These are the activations of a small neural network, seen along a few directions. Each row is one input.
Each table varies a few parts of the input and shows all the possible inputs, shuffled.
A made-up example of a description, with smaller parts first: one of 8 places around a ring, together with either a single point or (one of 2 separate values, together with one of 4 places along a line) or one of 11 places around a ring.
Shared parts are said once, and a part with two or three values counts as separate values.
In the rows, zero is written as 128.

Other details of the inputs vary at random and push rows far along two fixed directions, the same in every table; ignore that.

A family of inputs:
r1: [138 173 111 103 141  76 109 112  94 154 156 109 117]
r2: [102  98 160 135 127 144 153 164 143 117 118 183 144]
r3: [121 137 126 111 120 149 114 122 135 114 114  94 125]
r4: [124  80 136 144  97 147 118 139 161 117 135 192 161]
r5: [144 110 136 110 121 113 100 154 132 155 164 194 132]
r6: [103  77 149 170 119 148 139 140 131 101 117 195 155]
r7: [121 129 135 124 140 125 134 132 135 140 121 115 108]
r8: [126 127 142 132 129 122 142 154 119 140 119 150 111]
r9: [123  98 142 129 108 145 131 153 155 119 116 151 154]
r10: [145 167 119 112 145  80 100 144  97 159 165 153 110]
r11: [111  70 158 153 124 130 161 159 159 123 106 176 154]
r12: [166 138 104 133 128 123 134 100 111 136 152 128 102]
r13: [117 121 121 126 112 168 129  94 118 109  96  58 109]
r14: [111 156 118 135 132 138 144  99  88 102 100  45  99]
r15: [130 132 116 103 119 126 107  85 111 131 135  90 127]
r16: [144 162 111 110 118 124 105 125 120 128 126  74 115]
r17: [122 138 110 148 121 113 114 126 122 118 136 147 137]
r18: [152 168 119 111 142  76 113 161 126 171 153 128  97]
r19: [138 173 100 109 136 123 125 116 113 129 122  68 107]
r20: [135 170  94 100 147 119 103  86  92 128 143  79 106]
r21: [149 128 138 120 129 111 130 175 153 148 139 187 145]
r22: [125 152 133 120 137 124 133 140 110 139 124 116  99]
r23: [116  93 157 150 121 127 161 168 136 122 113 180 146]
r24: [148 172 113 109 149  71 103 167 134 162 151 126 119]
r25: [123  65 134 177 123 153 166  81 119  93 103 122 129]
r26: [116 122 135 112 132 148 139 142 150 123 125 151 136]
r27: [117 153  91 117 126 137 122  50 111 104 115  49 133]
r28: [ 96  87 146 129 108 182 143 118 147  96 100 119 143]
r29: [117 156 115 121 149 117 119 115 126 119 108  63 121]
r30: [128 150 118 108 135 148 133 108 123 128 115  88 104]
r31: [102 114 130 127 130 186 152  84 127  90  84  77 127]
r32: [104  88 143 143 117 177 169 110 138  94  88 117 140]
r33: [157 147 115 101 110  86  90 145 146 168 178 172 135]
r34: [104  60 159 154 128 135 143 129 140 117 117 191 161]
r35: [142  65 168 168 106 173 151 140 143 133 150 184 161]
r36: [101  93 117 153 114 173 141  79 141  78 100 119 159]
r37: [121 133 137 121 143 116 121 148 147 130 120 136 130]
r38: [169 145 118 140 132  89 129 134  97 149 164 163  97]
r39: [116 158 102 120 138 150 132  90 116  98  96  39 128]
r40: [126  98 141 132 104 145 137 151 147 125 119 147 140]
r41: [114  84 152 145 129 137 153 143 147 133 105 155 131]
r42: [115 165 109 109 141 153 127  92 121 101 102  51 119]
r43: [191 169  96 110 120  88  96 130 111 169 189 138  83]
r44: [132 126 125 107 132 116 126 107 127 140 142 146 145]
r45: [133 112 139 124 106 142 131 149 141 135 126 142 125]
r46: [155 159 126  97 123  98  93 184 152 164 161 165 126]
r47: [100 150 114 119 146 143 130  90 117 103 103  38 111]
r48: [120 147 121 116 145 128 125 111 121 127 114  75 105]
r49: [118  75 161 128 105 166 142 154 162 127 117 183 145]
r50: [111  83 133 161 117 126 128 131 158 114 125 184 162]
r51: [150 153 117 149 138 157 137  82  94 128 149  61 121]
r52: [149 150 138 125 135  84 123 187 128 154 146 175 129]
r53: [118 147 118 117 137 148 132 111 133 108 103  84 135]
r54: [101  93 124 151 123 176 138  88 129  82 105 127 147]
r55: [135 126 133 128 117  84 124 146 136 153 152 195 153]
r56: [119  93 138 143 120 104 132 122 155 135 130 175 165]
r57: [124 140 132 131 135 108 133 160 125 127 123 137 136]
r58: [152 150 137 159 140 124 135 124  88 144 164 116 120]
r59: [155 212 109  97 152  63  92 175 114 170 163 128 100]
r60: [127 113 142 140 135 114 137 149 144 127 113 136 143]
r61: [125 141 107 139 139 109 101 117 118 122 141 116 121]
r62: [114 131 143 128 138 129 134 153 131 116 115 144 133]
r63: [126 111 136 176 140 162 150  74  98 110 123  61 132]
r64: [158 148 112 109 123  98  77 164 133 160 182 178 118]
r65: [157 165 120  92 123 108  96 159 134 171 161 134  93]
r66: [ 93  72 145 146 125 142 154  78 128 100  96 118 163]
r67: [121 131 145 123 134 129 138 153 123 132 123 151 117]
r68: [140 153 116 110 133 129 128 132 127 146 128 115 104]
Each input here is: one of 4 places along a line, together with either one of 2 separate values or one of 5 places around a ring or one of 10 places around a ring.
Changing only the place on the line of 4 turns r13 into r68. The same change can be made to r64. Which row results?
> r54
Change only the choice among 2 separate values in r51. List by row number the other rows that result.
> r12
Change only the place on the line of 4 in r43. List by row number the other rows that result.
> r12, r25, r38

A family of inputs:
r69: [131 102 142 123 111 147 133 136 151 137 128 140 128]
r70: [153 188  98 119 141 111 108 120  84 137 144  63  75]
r71: [111  66 153 173 110 189 171 114 126  91  92 124 141]
r72: [111 100 141 116 120 142 141 125 164 121 108 143 155]
r73: [128 129 135 134 131 121 125 141 142 129 127 130 153]
r74: [134 166 112  88 142 119 113 112 119 147 134  90  99]
r75: [124 146 130 122 138 102 117 163 136 141 135 174 138]
r76: [106 113 123 128 114 162 129  92 143  95  95  69 139]
r77: [119 109 136 123 122 176 132 128 129 108 115 125 130]
r78: [127 169 111 131 144  97 122 124  97 129 132  94 100]
r79: [134 176 100 108 140  89 107 112 116 135 122  68 116]
r80: [109 122 119 153 123 159 130 101 123  84  92  69 142]
r81: [146 120 142  98 124 116 129 158 152 164 148 173 130]
r82: [137 129 132 151 130 123 132 149 117 130 137 132 128]
r83: [130 141 124  95 131  91 106 157 155 154 141 168 126]
r84: [114 101 145 164 131 141 147 140 118 103 111 141 137]
r85: [141 111 138 123 108 124 114 185 172 142 149 205 148]
r86: [146 123 141 124 136 118 149 136 128 151 136 143 120]
r87: [120 123 122 133 111 179 130  96 124 101 104  66 116]
r88: [108  92 152 164 129 157 164 112 126 104 105 112 148]
r89: [108 147 111 118 124 161 113 105 121  95 105  73 128]
r90: [108  67 156 154 117 160 176 107 132 109  90 128 138]
r91: [ 96 115 129 120 124 154 133 122 147 103 102 137 142]
r92: [145 168 118 103 141  76 108 152 134 162 148 136 131]
r93: [112 124 132 105 131 123 123 132 153 128 120 147 137]
r94: [140 140 128  94 131 103 114 149 139 161 143 156 109]
r95: [109 127 125 112 120 126 117 140 147 117 117 148 130]
r96: [114 131 126 132 131 111 124 146 135 122 115 150 138]
r97: [148 140 137 137 135  90 123 166 127 164 159 156 122]
r98: [152 175 108  98 126 112  92 161 143 151 164 136 122]
r99: [111 115 136 138 143 149 161  94 113 112 103  95 115]
r100: [ 96 106 130 158 124 159 135 110 127  78  85 100 145]
r101: [163 171 117  99 125 122 100 158 131 161 167 134 104]
r102: [ 92  92 139 133 113 176 150 101 132  92  87 112 125]
r103: [ 92  91 143 159 125 169 145 121 132  79  87 127 162]
r104: [126 100 157 143 137  95 146 171 144 151 136 210 138]
r105: [120 104 151 156 133 135 147 159 123 117 126 171 146]
r106: [128 166 115  94 133 129 112 124 115 140 137 109 102]
r107: [143 170 106  97 127 101  86 164 136 144 155 141 112]
r108: [137  88 154 149 119 139 153 145 137 136 127 157 130]
r109: [118  78 153 167 117 188 172 116 128  97 101 131 143]
r110: [120 165 114 112 150  98 115 117 122 132 123  99 124]
r111: [138 152 128 126 148 101 135 123 109 142 134 100 118]
r112: [117  49 139 153 113 140 143  89 133 114 132 197 169]
r113: [134 165 107 132 141 146 130  97  85 111 120  49  93]
r114: [117 151 107 110 124 151 117  90 128 109 112  45 127]
r115: [122 154 115 116 144  96 114 122 126 129 117 107 123]
r116: [118 112 133 113 116 121 128 132 162 130 115 143 142]
r117: [117 118 126 124 115 168 126 117 122 103 106 101 117]
r118: [147 104 155 114 113 130 130 174 165 164 155 203 138]
r119: [139  55 142 164 106 144 130 104 146 130 154 194 172]
r120: [160 155  95 131 121 106  87  90  95 130 179 132 122]
r121: [133 177 114 119 160  93 122 113  97 139 137  83 101]
r122: [104 108 145 153 138 138 157 129 116 108 109 138 139]
r123: [138 119 141 138 123 119 121 180 151 138 144 191 157]
r124: [160 105 125 155 105 125 108 119 135 145 181 200 152]
r125: [152 152 134 140 137 104 124 171 122 155 162 161 126]
r126: [136 137 129 123 141 108 138 129 116 146 133 128 102]
r127: [134 131 126 136 133 150 147  98 105 121 120  65 112]
r128: [131 123 102 134 115 120 112  73  98 116 156 137 134]
r129: [146 152  79 122 125 112 104  39  89 130 148  49 119]
r130: [143 130 143 127 137 115 142 164 124 151 143 184 118]
r131: [131 139 123 131 136 122 140 128 108 132 126 123 100]
r132: [136 153 121 125 141  95 130 121 104 141 129  88 113]
r133: [135 159 112 122 133 100 105 135 129 141 138 100 124]
r134: [149 138 129  95 121 104 117 149 142 166 145 146 114]
Changing only one part turns r78 into r132. The same change can be made to r131. Which row results?
> r90
Changing only one part turns r111 into r122. The same change can be made to r72. Which row results?
> r91
What do these inputs look like to the network?
> one of 6 places around a ring, together with either a single point or (one of 2 separate values, together with one of 5 places around a ring)
Change only the choice among 2 separate values in r81. List by row number the other rows that result.
> r134
Which other rows agree with r83 in the place on the ring of 6? List them by row number.
> r74, r93, r94, r99, r104, r110, r112, r115, r121, r126
A walk changes only the place on the ring of 5. It starts at r85 and steps to r80. List the rest of the walk in order.
> r82, r71, r87
Change only the place on the ring of 5 in r100. List by row number the other rows that result.
> r70, r84, r107, r117

A family of inputs:
r135: [145 180  94 128 140 120 107  74  72 128 145  30  88]
r136: [135 100 141 152 118 135 143 119 118 131 139 153 135]
r137: [134 127 129 118 129  98 120 143 143 146 138 152 137]
r138: [126 103 141 121 126 117 137 137 146 141 124 157 139]
r139: [135 159 118 121 135  96 106 165 127 144 142 148 114]
r140: [147 116 132 145 121 125 138 126 121 139 148 159 131]
r141: [117 110 131 135 123 117 126 128 144 122 122 143 152]
r142: [124 120 135 130 118 149 130 155 134 115 119 145 125]
r143: [121 102 154 131 124 150 155 156 140 124 109 151 124]
r144: [102 127 133 137 139 143 153 106 116 108  89  74 113]
r145: [104 103 156 143 145 119 162 141 130 122 107 161 147]
r146: [124 122 118 154 132 156 136  77  97 100 117  69 118]
r147: [145 154 117  95 134 102 114 129 129 155 142 116 107]
r148: [132 131 122 119 120 113 106 144 146 137 148 164 143]
r149: [121 116 127 124 117 144 119 125 145 120 132 151 146]
r150: [170 172 104 124 140  92 106 134 108 162 176 132 102]
r151: [121  87 147 121 116 148 142 129 152 127 115 162 141]
r152: [117 125 134 142 120 169 133 134 135 101 104  95 137]
r153: [108 121 117 121 118 172 129  81 126  97 106  80 130]
r154: [111 115 146 139 129 173 158 124 132 107  91  78 130]
r155: [155 170 109  87 130 104  96 136 129 162 161 130 104]
r156: [113 122 136 142 140 107 132 153 127 120 123 173 151]
r157: [139 163 103 113 129  94  95 130 128 138 148 120 130]
What do these inputs look like to the network?
> either one of 5 places around a ring or (one of 2 separate values, together with one of 4 places along a line) or one of 10 places around a ring
